A small network was shown many inputs. Here are its activations along a few directions, one row for each input.
In each table, some parts of the input vary, and every possible input appears once, in random order.
Descriptions start from the smaller parts, as in this example, which fits no table here: one of 5 places around a ring, together with either a single point or one of 11 places along a line or (one of 3 separate values, together with one of 4 places along a line).
Shared parts are said once, and a part with two or three values counts as separate values.

A family of inputs:
R1: [ 28.6 -14.7   2.9  48.1   8.5 -19.0  36.8   8.7  10.8 -25.4  40.1  19.5]
R2: [-26.5   5.2   8.2 -21.8   6.8   9.9  17.5  17.8  -9.3  -0.6 -22.6 -25.5]
R3: [-27.5   4.3  16.3  -4.0  -0.9   8.6  12.3  -2.6  -3.0  30.0  13.0   4.2]
R4: [-23.4   5.2  18.3  -2.4  -6.1  17.2   4.7  10.3 -12.7   5.1 -25.4   3.2]
R5: [ -2.2   4.8  -8.9  82.3 -51.0 -66.3 -79.4   8.0 -11.4   1.9  46.9   4.8]
R6: [ 42.0 -34.4  34.5  44.4 -16.8 -18.0  25.6   3.8  20.7 -18.2  38.1   6.9]
R7: [ 36.1  -1.0  15.4  33.9  45.9 -24.4  36.7 -34.5  -5.0 -28.1   9.8   1.2]
R8: [  3.2   8.9  -4.1 -25.9   3.3   5.8 -26.5  -2.9  11.6  24.7  17.4  15.5]
R9: [  7.2  11.7 -16.3 -35.9  11.0  14.0 -19.2  16.4   9.9   1.9 -20.3 -18.8]
R10: [-21.4  10.6   4.2  -5.5 -19.3  -1.9  24.2  -2.8  -8.6  21.0 -11.3   5.0]
R11: [ -1.8 -15.8 -29.8 -38.3  19.8  16.7 -23.7   5.3  11.9   4.8 -26.7 -14.9]
R12: [  7.9   8.4 -24.7 -29.8  -7.2  25.7 -22.9  -7.0 -11.3   1.4 -13.3  -3.6]
R13: [ 19.8   0.6  11.5  39.7  19.0 -17.5  34.3 -27.3  22.9 -41.7  28.6   7.3]
R14: [  8.9  10.7  -4.2 -19.8  -2.0  18.1 -33.2   9.6   3.8   3.8 -22.1  12.4]
R15: [-24.5   2.3  -1.7 -13.9 -11.3  23.4  14.1  -5.8 -28.4   1.5 -16.0 -11.8]
R16: [-35.9 -22.6  -4.3 -25.8  15.5  11.2  12.5   6.6  -8.5   0.5 -28.5 -20.7]
R17: [  9.6  15.7 -17.3 -25.4 -15.4  -3.5 -13.8  -3.5   6.6  17.2  -7.8  15.5]
- Describe the family of inputs behind these rows. => either a single point or one of 4 places along a line or (one of 2 separate values, together with one of 6 places along a line)
- Which other rows does R14 become when the choice among 2 separate values takes its other values? List them by row number. => R4

A family of inputs:
R18: [-59.5 -11.2  40.0  20.4   7.1  13.4  55.5  -8.1 -43.8 -23.7 -42.3 -42.5]
R19: [ 61.9   9.0 -52.8   0.4  31.6 -13.3 -86.0 -12.1  12.1 -30.3   4.2   6.1]
R20: [ 41.1 -34.7 -10.3  16.3  75.1 -16.1  48.3 -10.9  36.0 -69.5  11.3 -12.3]
R21: [-46.6  35.4   4.3 -40.0 -50.2   7.8 -56.1  16.5  -3.0  62.6   6.2   8.9]
R22: [ 21.3  -1.6 -51.6 -69.0  39.1  21.9 -77.8   7.7  16.6   9.1 -33.7 -24.3]
R23: [-82.5   3.1  -4.4 -27.4 -21.8  40.0  -1.2  18.8 -45.1   6.1 -63.3 -38.2]
R24: [  3.5   0.6  12.9  67.5 -40.6 -46.9   2.6 -15.4   3.7  20.1  61.9  24.3]
R25: [ 45.5 -29.9  29.4  31.1  25.7  -0.5  73.1   2.3  40.8 -17.6  40.8  33.0]
R26: [-17.3 -21.4  45.9  60.7   2.7 -28.4  65.5 -11.2   1.9  11.8  45.9  24.6]
R27: [-10.1 -17.9   2.0  84.0 -36.9 -63.3 -22.6   7.8 -30.6 -21.9  24.5 -22.9]
R28: [ 61.4  17.3 -11.9   4.7 -34.3  -3.5 -59.9  -5.9  28.6   8.9  31.0  48.4]
R29: [ -5.4  40.3   0.9  35.0 -57.2 -38.2 -61.0  -3.5   1.6  34.5  34.7  35.6]
R30: [  6.6   9.3  -3.2 -85.6  -2.6  56.2  32.9   8.2   5.3  28.4 -33.7  18.3]
R31: [ 19.3  -6.8  -9.5 -39.7  80.5  22.6  71.8 -20.7  16.2 -47.4 -44.8 -34.1]
R32: [-65.6  15.2 -12.5  -8.5 -40.0   3.2 -82.4  43.1 -27.7  27.9 -32.4 -39.2]
R33: [ 65.3 -18.4 -39.0  26.1  42.2 -25.7 -24.0 -21.4  22.1 -55.4  31.2  -7.0]
R34: [-41.2  10.9  49.2  -2.3  10.0  22.0  86.4 -18.5 -27.6  22.5   0.1   6.1]
R35: [ 22.8  10.9  -8.2 -69.9 -27.4  31.5 -52.5  16.3  25.5  42.5  -1.6  19.2]
R36: [-32.2 -42.2  37.4  75.1   0.3 -44.3  37.1   3.1 -24.3 -34.9   6.4 -23.5]
R37: [-19.8  22.7 -13.4  59.1 -47.6 -50.3 -85.0  25.7 -33.1  -2.1  -2.2 -12.1]
R38: [-61.3  26.3   9.8 -57.5 -24.8  43.4  28.9   2.7 -30.3  45.3 -20.9  10.8]
R39: [  2.2  -3.3 -47.1 -86.2  54.2  43.2   8.9  -6.4   6.9  -8.4 -71.8 -27.2]
R40: [ 23.3   0.7  33.5 -31.1  31.9  36.5  91.2  -7.5  12.1   1.0 -10.4  12.7]
R41: [ 67.5 -14.2  -1.3  36.9 -16.9 -11.4   6.3 -10.3  36.2  -9.5  58.8  35.2]
- Changing only one part turns R20 into R36. The same change can be made to R31. Which row results? => R18
- Describe the family of inputs behind these rows. => one of 4 places along a line, together with one of 6 places around a ring
- Which other rows does R38 become when the place on the line of 4 takes its other values? List them by row number. => R23, R30, R39
- A walk changes only the place on the ring of 6. It starts at R24 and steps to R26. List the rest of the walk in order. => R34, R38, R21, R29
- A walk changes only the place on the line of 4. It starts at R33 and steps to R41. List the rest of the walk in order. => R24, R27

A family of inputs:
R42: [ 39.8 -15.0  -4.4  11.0  28.7 -10.4  15.2 -14.1  25.5 -24.1  11.6   2.6]
R43: [  5.1 -10.0  24.1  24.4   9.5  -2.2  43.7   0.4   4.2  -5.0  12.1  11.9]
R44: [  9.0   5.9 -15.8  15.1 -36.3 -21.3 -47.4  12.0   4.6  10.2  18.2   6.8]
R45: [-15.7  -6.2  18.4  36.8 -12.1 -15.0  24.6  -3.0  -4.3  -6.0  18.0  -2.8]
R46: [ 43.4 -15.8   4.2   2.7  27.0  -3.4  17.6 -11.9  22.9 -23.0  14.3   9.9]
R47: [-29.0  -0.9  -3.0 -61.3  14.0  49.1  34.6   5.6 -18.7   3.9 -62.9 -18.8]
R48: [-10.9  -4.0  26.7  30.3 -14.8  -3.1  29.1   1.6  -8.0   4.9  20.0   5.3]
R49: [  5.6   2.2  -6.1  36.8  -6.9 -24.6 -24.9 -11.8  -5.3  -5.6  22.0   7.2]
R50: [  7.0   9.6  -5.0  27.5 -12.8 -20.8 -17.3 -11.3   0.5  -2.0  14.8   9.7]
R51: [-34.2  32.3 -16.0 -78.4   6.3  36.5 -31.0   1.3 -10.6  37.9 -44.7  -7.7]
R52: [ 10.9   4.0  -7.5  15.3 -35.3 -10.1 -45.6  12.2   2.0  18.3  20.0  14.9]
R53: [ 10.4  13.9  -5.0  20.7 -15.9 -20.0 -15.2  -6.5   0.0   0.7  15.5   9.6]
R54: [-31.1  27.2 -14.1 -64.3 -13.4  35.5 -71.0  29.6  -9.4  29.2 -54.9 -20.1]
R55: [  3.3   5.8 -25.7 -77.2  33.0  60.2  11.4   2.4   4.3 -12.2 -51.1 -15.1]
R56: [ 43.0 -10.7  -4.7   4.3  25.5  -8.9  17.8  -9.5  24.9 -21.7  12.4   2.4]
R57: [  9.2   0.7  -6.3  13.5 -34.8 -15.9 -47.7  10.0   2.7   9.0  19.9  14.2]
R58: [-36.0   1.0  -8.4 -76.7  19.8  48.1  38.7  -0.8 -11.2  22.3 -50.9 -13.0]
R59: [ 10.0   9.3  -8.2  30.2  -8.4 -26.2 -18.7  -6.5  -7.9  -6.4  17.4   5.5]
R60: [-51.3   7.0   1.3 -70.7  -0.1  41.4  18.0   1.1 -22.2  36.7 -47.6 -22.7]
R61: [-38.1  28.3 -19.2 -80.8  -7.6  33.4 -67.9  24.1  -1.0  49.2 -42.1 -13.3]
R62: [-12.4  -6.0  14.8  39.3  -7.1 -20.4  22.9   1.8 -12.6 -10.6  21.1  -6.7]
R63: [-12.1  -2.2  18.2  29.7 -15.3 -14.4  26.8   1.8  -4.9  -3.4  18.6  -3.1]
R64: [ -1.1 -20.1  15.7  40.6  19.1 -18.7  32.1  -5.2   2.5 -19.4  17.8   0.7]
R65: [  8.6   1.5 -19.1  24.4 -29.2 -27.4 -50.8  12.0  -3.6   2.8  20.0   3.1]
R66: [  3.8 -13.6  25.3  22.8  10.2  -7.9  41.5  -2.1   5.3 -14.2  12.4  10.8]
R67: [-44.2   5.3   6.5 -55.2  -5.7  43.1  14.2   7.3 -29.8  17.7 -59.5 -28.6]
R68: [ 12.1  12.1   3.2  20.9 -15.0  -8.8 -13.1  -6.4  -2.6   8.8  17.3  17.8]
R69: [  0.2 -12.6  16.3  31.2  12.3 -14.6  39.1  -4.2   8.0 -15.6   9.9   3.6]
R70: [  3.8  -8.4  16.0  24.1   8.9 -13.6  41.5   0.4   7.4 -13.1  10.6   3.3]
R71: [  4.2  -5.7 -17.4  30.7 -27.9 -25.7 -57.4   6.7  -0.9   3.8  24.4   4.9]
R72: [-12.1  -7.4  27.7  28.5 -14.0  -8.6  26.8  -0.7  -7.0  -4.4  20.4   4.3]
R73: [  3.5 -12.5  13.0  33.8  17.3 -20.1  37.3   0.4  -0.3 -19.8  12.8  -0.5]
R74: [  5.7   1.7 -16.0  21.7 -33.5 -21.9 -49.6   7.0   5.1   7.3  17.5   6.9]
R75: [ 10.6   8.6   4.4  19.2 -14.5 -14.6 -15.2  -8.7  -1.9  -0.5  17.3  17.0]
R76: [ 39.0 -23.0  -4.5  20.1  35.4 -14.8   8.1 -15.5  19.5 -27.1  18.6  -0.6]
R77: [-17.3 -13.4  17.4  46.1  -5.7 -18.8  17.5  -3.6  -9.8 -10.1  26.2  -5.4]
R78: [ 42.8 -15.3  -6.8  13.9  33.4 -16.2  13.8  -9.9  16.8 -27.8  13.8  -1.6]
R79: [ -3.4   7.3 -31.6 -92.9  39.0  60.2  15.4  -3.8  12.1   5.8 -38.4  -9.1]
R80: [-27.2  30.7 -11.1 -62.1   0.4  38.4 -34.4   7.1 -18.4  18.1 -57.1 -14.3]
R81: [ 45.1 -12.0   2.6   4.1  26.5   2.6  19.4  -9.5  22.2 -14.1  14.4  11.0]
- Describe the family of inputs behind these rows. => one of 5 places along a line, together with either one of 2 separate values or one of 6 places along a line
- Changing only the place on the line of 5 turns R50 into R42. The same change can be made to R51. Which row results? => R79
- Changing only the place on the line of 5 turns R81 into R68. The same change can be made to R78. Which row results? => R59
- Which other rows does R51 become when the choice among 2 separate values takes its other values? List them by row number. => R80
- Which other rows agree with R45 in the place on the line of 5? List them by row number. => R48, R60, R62, R63, R67, R72, R77
- A walk changes only the place on the line of 5. It starts at R57 and steps to R75. List the rest of the walk in order. => R72, R66, R46
